These are the activations of a small neural network, seen along a few directions. Each row is one input.
In each table, some parts of the input vary, and every possible input appears once, in random order.
Descriptions start from the smaller parts, as in this example, which fits no table here: one of 2 separate values, together with either a single point or one of 11 places along a line or (one of 6 places along a line, together with one of 8 places around a ring).
Shared parts are said once, and a part with two or three values counts as separate values.

Other details of the inputs vary at random and push rows far along two fixed directions, the same in every table; ignore that.

Table:
x1: [ -2 -16   9   1  -2   2  10   5   5  -2  -3  11  11   0]
x2: [ -5 -18   9   0   0   8   6   9   4  -4  -3   6   4   0]
x3: [ 10 -18   0   4   0   1   7   7   3   4  -7  11  12  -1]
x4: [-15  11 -24   5  -3 -21 -24  -7 -12  -2  36 -10 -56 -15]
x5: [ 34  68   1 -36  -1 -13   2 -63 -15 -20 -33 -31  13  -8]
x6: [  5  -4   3   5  -6  19 -11   7  14  16   4   8  -2  16]
x7: [-28  -2 -36  33   2 -54 -21  10 -35 -22  48 -32 -92 -37]
x8: [ -3 -13   9   0   1  -2   9   9   5  -4  -2   9  11   6]
x9: [-17  -4  -4  -1   1  13  -7   6   9  19  10   3  12   6]
x10: [ 1  1 -1 -2 -3 13 -3  7 10 14 10 20  5 11]
x11: [ 34  66   1 -35  -1 -10  -1 -63  -8 -23 -36 -27  18 -10]
x12: [  3 -16   4   5  -8  -1   9   9   5   2  -9  12  10   0]
x13: [ 4 -6 11  5  5 11 10 16  4  4 -7 -2  6 11]
x14: [ 0 -7  7  2  7  3 18  8  2  3 -1  7 11 12]
x15: [  8 -17   6   3   2  13   1  12   4   2  -6   0   5  -2]
x16: [ -5 -13  11  -2   3   5   5  12   5  -5  -4   5   7   6]
x17: [  1 -12  12   2  -1   6   3  18   6  -2  -8   0   5   5]
x18: [ 29  58   4 -36  -6 -16  -5 -58  -9 -25 -33 -25  14 -11]
x19: [  3 -14  13   2  -5  12   4  13   7   0  -9   2   6  -1]
x20: [-9  1 -4  8 -5 10 -5  6  4 23 -3 15 23  9]
x21: [-28  11 -26  11   0 -29 -21  -7 -18   7  34 -10 -35 -21]
x22: [  4 -19   3   1   6   3   7   4   3   0   0   9  10  -1]
x23: [-11  -8 -19   8   5 -25 -12  -4 -21 -16  23 -15 -45 -26]
x24: [-2 -7 10  0  9 11 14 11  3  1 -4  3  9 12]
x25: [-3 -8  7  2  9 10 10 11  7 -3 -4  4  8  8]
x26: [  5   2  -5   6 -10  12  -5   8   5  14   1  22   7  14]
x27: [-10  -5  -5   5  -6  15 -11   7   9  19   7  -3  12   9]
x28: [-2 -9  4  5  7  3 13  9  6 -2  0  8 10  7]
Description of these inputs: one of 4 places along a line, together with either one of 2 separate values or one of 5 places along a line.
- Changing only the place on the line of 4 turns x19 into x2. The same change can be made to x6. Which row results? => x4
- Which other rows agree with x1 in the place on the line of 4? List them by row number. => x8, x10, x14, x21, x22, x28

Table:
x29: [-10   2  -7   4  -4  14  -6   5   8  29  14  20   7  10]
x30: [-14 -20   3  11  -1  -3  12  24   4  11  -1   8  16   8]
x31: [-16 -28   0   6   7   4  11  16   6   7   5  15  14   0]
x32: [ 28  53   9 -34   1  -2  -5 -48  -8 -27 -27 -19   5  -6]
x33: [ 23  45  22 -33   3  13  -3 -44   1 -17 -31 -33  20  -2]
x34: [ 20  43  12 -32   4   9 -12 -51  -5 -22 -24 -37  12 -19]
x35: [ 18  65  -2 -36  -2   9 -26 -55   3   1 -10 -17  10   0]
x36: [ -2 -19   8   8  11  10  13  24   6   3   3  11   4  16]
x37: [ -8  -4  -5   6  -5  23 -18  12  19  21  11   4   0  17]
x38: [-10   2 -10  10 -12  13 -12   8   0  29   9  15  11  11]
x39: [-14 -25  13   6   7   8  11  25   7   3   7   9   7  13]
x40: [ 33  51  12 -32  -2   5  -7 -45  -5 -24 -32 -30   0  -9]
x41: [ -2 -20   3  11  -1   3  17  21   9   3  -1  24   8  11]
x42: [-13 -25  10   4   4   8  21  22  12  10  -1  18  23  16]
x43: [ 15  46  -1 -31   1  -9  -8 -54 -11 -15 -30 -26  24 -19]
x44: [ -2 -15  -2  16   2  -1  14  23   3   9  -1  10  13  10]
x45: [ -25   -4  -53   37  -13  -84  -31   -5  -50  -22   54  -25 -105  -54]
x46: [ -1 -17   1  17  -5  -1  11  24   6   6  -6  19  11   7]
x47: [ -19   -9  -42   27  -11  -64  -33    3  -43  -27   56  -36 -114  -52]
x48: [  1 -21   9  12   8  15   9  26   7   5  -1  -1  -4  13]
x49: [  5 -28   3   8  -5   3  11  13   8   6  -1  26  10   6]
x50: [  6 -29   8   4  -3  10   5  20   9   1   0  21   5   7]
x51: [ -3 -17   1  11   7   3  20  20   6   6   4  15   9  13]
x52: [-11 -25  10   1   9  14   5  17   9   2   2  10  15   2]
- Changing only one part turns x46 into x41. The same change can be made to x38. Which row results? => x29
- Describe the family of inputs behind these rows. => one of 4 places along a line, together with either a single point or one of 5 places along a line
- Which other rows does x48 become when the place on the line of 4 takes its other values? List them by row number. => x36, x44, x51
- Which other rows does x36 become when the place on the line of 5 takes its other values? List them by row number. => x32, x39, x50, x52
